These are the activations of a small neural network, seen along a few directions. Each row is one input.
In each table, some parts of the input vary, and every possible input appears once, in random order.
Descriptions start from the smaller parts, as in this example, which fits no table here: line(6) and (point or line(9) or (values(2) and ring(5))).
Shared parts are said once, and a part with two or three values counts as separate values.

Table:
R1: .90	-.61	.25	-.11	.18	-.48	.13	-.17	.45	.06	.08	.14	-.55	-.41	.16	.67
R2: -.16	.28	-.40	-.51	.12	-.04	-.05	.19	-.43	-.14	-.40	-.31	-.06	.12	.01	.10
R3: .29	.19	.51	.36	.23	.27	.28	.16	.25	.02	.20	.14	.44	.04	-.06	-.36
R4: .20	-.13	.17	.14	.43	-.23	.24	-.19	.22	.20	-.11	-.23	.37	.13	.34	-.15
R5: -.32	.33	-.24	-.24	-.20	.27	.11	.12	-.24	.02	-.34	-.13	-.42	-.07	.11	.34
R6: .05	.19	-.31	-.09	.18	-.06	-.18	-.35	-.45	.08	-.31	-.31	.08	.37	-.08	.04
R7: -.09	-.26	.41	.30	.22	.17	.06	.18	.02	-.20	.40	.07	.50	-.18	-.05	-.36
R8: -.46	-.13	-.31	-.22	-.53	.40	.01	-.09	-.15	.01	-.11	.07	-.57	.06	-.19	.05
R9: -.28	.11	-.28	-.10	-.39	-.19	-.66	-.07	-.22	-.06	.18	-.03	.21	.01	-.41	-.06
R10: -.01	-.06	.07	-.22	.32	-.23	.35	.34	.28	-.03	-.19	-.28	.33	-.14	.46	-.03
R11: -.34	-.07	.22	-.06	.18	.11	.47	.27	.52	.01	-.21	-.04	-.07	-.18	.43	.22
R12: .25	.55	-.22	.36	.08	.03	-.16	-.25	-.41	.05	-.28	-.08	.10	.22	-.27	-.12
R13: .01	.47	-.11	.13	-.04	.44	-.08	-.09	-.34	-.08	-.01	.13	.19	.38	-.52	-.11
R14: -.32	-.48	.16	.01	-.25	.21	.44	.11	.53	.06	.07	.18	-.26	-.12	.24	-.13
R15: -.24	.19	-.23	-.06	-.67	-.03	-.47	.04	-.11	.00	.08	.06	-.27	.08	.02	.09
R16: .68	-.27	-.21	-.38	-.12	-.36	-.19	-.42	-.28	-.07	-.19	.25	-.73	-.17	-.18	.87
R17: -.29	-.37	.27	.01	-.06	-.14	-.14	.24	.45	.07	.33	.21	-.13	.02	.26	-.18
R18: .04	-.25	.12	.11	-.11	-.28	-.15	.10	.28	.21	.59	.13	.41	-.32	.16	-.38
R19: -.16	.18	-.12	.20	-.21	.28	-.28	.07	-.56	-.25	.14	-.07	.21	.07	-.47	-.10
R20: .25	.14	.26	.39	.63	-.15	.27	-.19	.20	.04	.08	.08	.23	.09	.05	-.42
What is each input in this table made of?
Answer: values(2) and (point or ring(9))
The inputs of R15 and R17 match in every part but the values(2) part. If R6 is changed in the same way as R15 into R17, which row does it become?
Answer: R4

Table:
R21: .05	-.10	-.26	-.30	-.02	-.05	.16	.07	-.07	-.05	-.33	-.08	-.45	-.01	.09	.41
R22: .12	.48	-.18	.08	-.07	-.04	-.33	-.23	-.50	.02	-.11	-.03	.17	.22	-.28	-.10
R23: -.24	.25	-.25	.10	-.25	.34	-.20	.05	-.39	-.10	.15	-.03	.01	.09	-.40	-.12
R24: -.10	.28	-.17	.12	-.36	.26	-.34	-.12	-.35	-.10	.17	.07	.01	.16	-.45	-.12
R25: .21	-.25	-.12	-.09	-.25	-.17	-.24	-.29	.01	.00	-.14	.27	-.42	.00	-.10	.40
R26: .30	-.58	.41	.03	.34	-.40	.16	.05	.45	-.10	.33	.04	.28	-.35	.34	.10
R27: .13	-.24	-.12	-.18	-.39	-.05	-.14	-.17	.00	-.07	.07	.26	-.53	-.05	-.19	.39
R28: .05	.47	-.27	.06	.14	.01	-.24	-.19	-.51	.06	-.27	-.22	.27	.16	-.21	-.05
R29: .03	.31	-.19	.21	-.24	.07	-.43	-.20	-.38	-.01	.01	.06	.08	.26	-.37	-.14
R30: -.25	.33	-.22	.02	-.14	.36	-.12	.20	-.41	-.10	-.02	-.17	.02	.11	-.26	-.09
R31: -.07	.48	-.32	.00	.11	.18	-.09	-.08	-.51	-.03	-.32	-.26	.22	.22	-.14	-.05
R32: .27	-.10	-.13	-.20	-.02	-.32	-.16	-.32	-.07	.05	-.30	.14	-.33	-.03	-.01	.45
R33: .31	-.06	-.21	-.28	.13	-.34	-.05	-.25	-.17	.08	-.35	-.09	-.37	.03	.06	.43
R34: -.07	.17	.40	.39	.41	.06	.27	.17	.37	.13	.12	.05	.51	.17	.16	-.58
R35: .09	-.09	.39	.31	.32	-.18	.05	.09	.07	-.08	.42	-.12	.72	-.12	.00	-.49
R36: .13	-.27	.38	.10	.40	-.18	.39	.14	.78	.13	.02	.19	.06	-.09	.51	.04
R37: -.04	-.20	-.16	-.29	-.15	.07	.09	.14	-.04	-.04	-.14	-.02	-.49	-.10	.00	.44
R38: .23	-.48	.33	-.05	.29	-.25	.20	.27	.63	.04	.20	.19	.19	-.26	.33	.07
R39: -.64	-.37	.00	-.29	-.61	-.09	.02	.23	.44	.10	.23	.01	-.33	-.26	.41	.01
R40: .03	-.01	.34	.23	.29	-.01	.08	.30	.22	.05	.29	.02	.64	-.01	-.01	-.54
R41: .20	-.04	-.22	-.42	.10	-.17	.12	-.16	-.17	.03	-.35	-.16	-.39	.10	.12	.46
R42: .25	-.34	.54	.18	.41	.06	.61	-.05	.71	.04	.03	.09	.01	-.26	.44	-.05
R43: -.02	-.29	-.13	-.22	-.27	.06	-.02	.00	.00	-.08	-.02	.10	-.52	-.13	-.16	.40
R44: .06	.12	.53	.49	.42	.31	.47	-.02	.31	.04	.14	-.02	.45	-.02	.11	-.64
R45: -.85	.10	-.03	.01	-.56	.18	-.21	.26	.05	.05	.36	-.05	.12	-.05	.17	-.52
R46: -.18	.43	-.33	.01	-.02	.29	-.05	.12	-.45	-.07	-.20	-.22	.08	.22	-.18	-.12
The inputs of R35 and R26 match in every part but one. If R30 is changed in the same way as R35 into R26, which row does it become?
Answer: R37
What is each input in this table made of?
Answer: values(2) and (point or line(4) or ring(8))
Which other rows does R21 become when the ring(8) part takes its other values? List them by row number.
Answer: R25, R27, R32, R33, R37, R41, R43
Which other rows does R44 become when the values(2) part takes its other values? List them by row number.
Answer: R42

Table:
R47: .28	-.23	.50	.28	.73	-.22	.51	.04	.62	.14	-.01	-.05	.22	-.04	.52	-.16
R48: .09	-.33	.52	.02	.54	-.51	.31	.12	.57	.14	.19	-.09	.42	-.27	.62	-.20
R49: .13	.13	-.35	-.20	-.19	.10	-.16	-.25	-.50	-.13	-.29	-.07	-.27	.10	-.29	.34
R50: .05	-.11	-.33	-.10	-.37	-.09	-.47	-.11	-.25	-.09	-.04	.21	-.34	.05	-.30	.42
R51: -.16	.34	-.44	-.18	-.23	.17	-.04	.01	-.44	-.14	-.26	-.17	-.22	.11	-.20	.22
R52: -.42	.26	.26	.50	-.22	.35	-.10	.07	.12	-.06	.48	.10	.68	.03	-.15	-.85
R53: -.01	.19	-.35	-.12	-.16	.10	-.19	-.20	-.47	.01	-.28	-.16	-.30	.02	-.25	.18
R54: .23	.47	.15	.39	.49	.14	-.03	.11	-.27	-.04	.06	-.09	.85	.20	-.32	-.58
R55: .16	.09	-.32	-.16	-.25	-.20	-.41	-.31	-.32	-.01	-.10	.16	-.31	.10	-.31	.35
R56: -.47	.31	-.42	-.23	-.42	.11	-.22	.13	-.36	.12	-.26	-.16	-.28	.21	.00	-.05
R57: -.07	-.56	.40	-.08	.16	-.28	.24	.34	.70	.00	.46	.06	.24	-.46	.43	-.13
R58: -.36	.29	-.38	-.27	-.26	.23	-.08	.05	-.44	.03	-.17	-.23	-.27	.22	-.16	.18
R59: .30	.10	-.32	-.16	-.30	-.07	-.36	-.26	-.42	-.05	-.15	.05	-.22	.13	-.26	.35
R60: -.02	-.54	.49	.09	.07	.04	.43	.28	.76	-.04	.35	.27	-.10	-.29	.32	-.01
R61: .26	-.41	.60	.23	.40	.12	.59	-.03	.72	.11	.01	.18	-.08	-.13	.34	-.06
What is each input in this table made of?
Answer: values(2) or ring(5) or line(8)
Which other rows belong to the same alternative as R60? List them by row number.
Answer: R47, R48, R57, R61
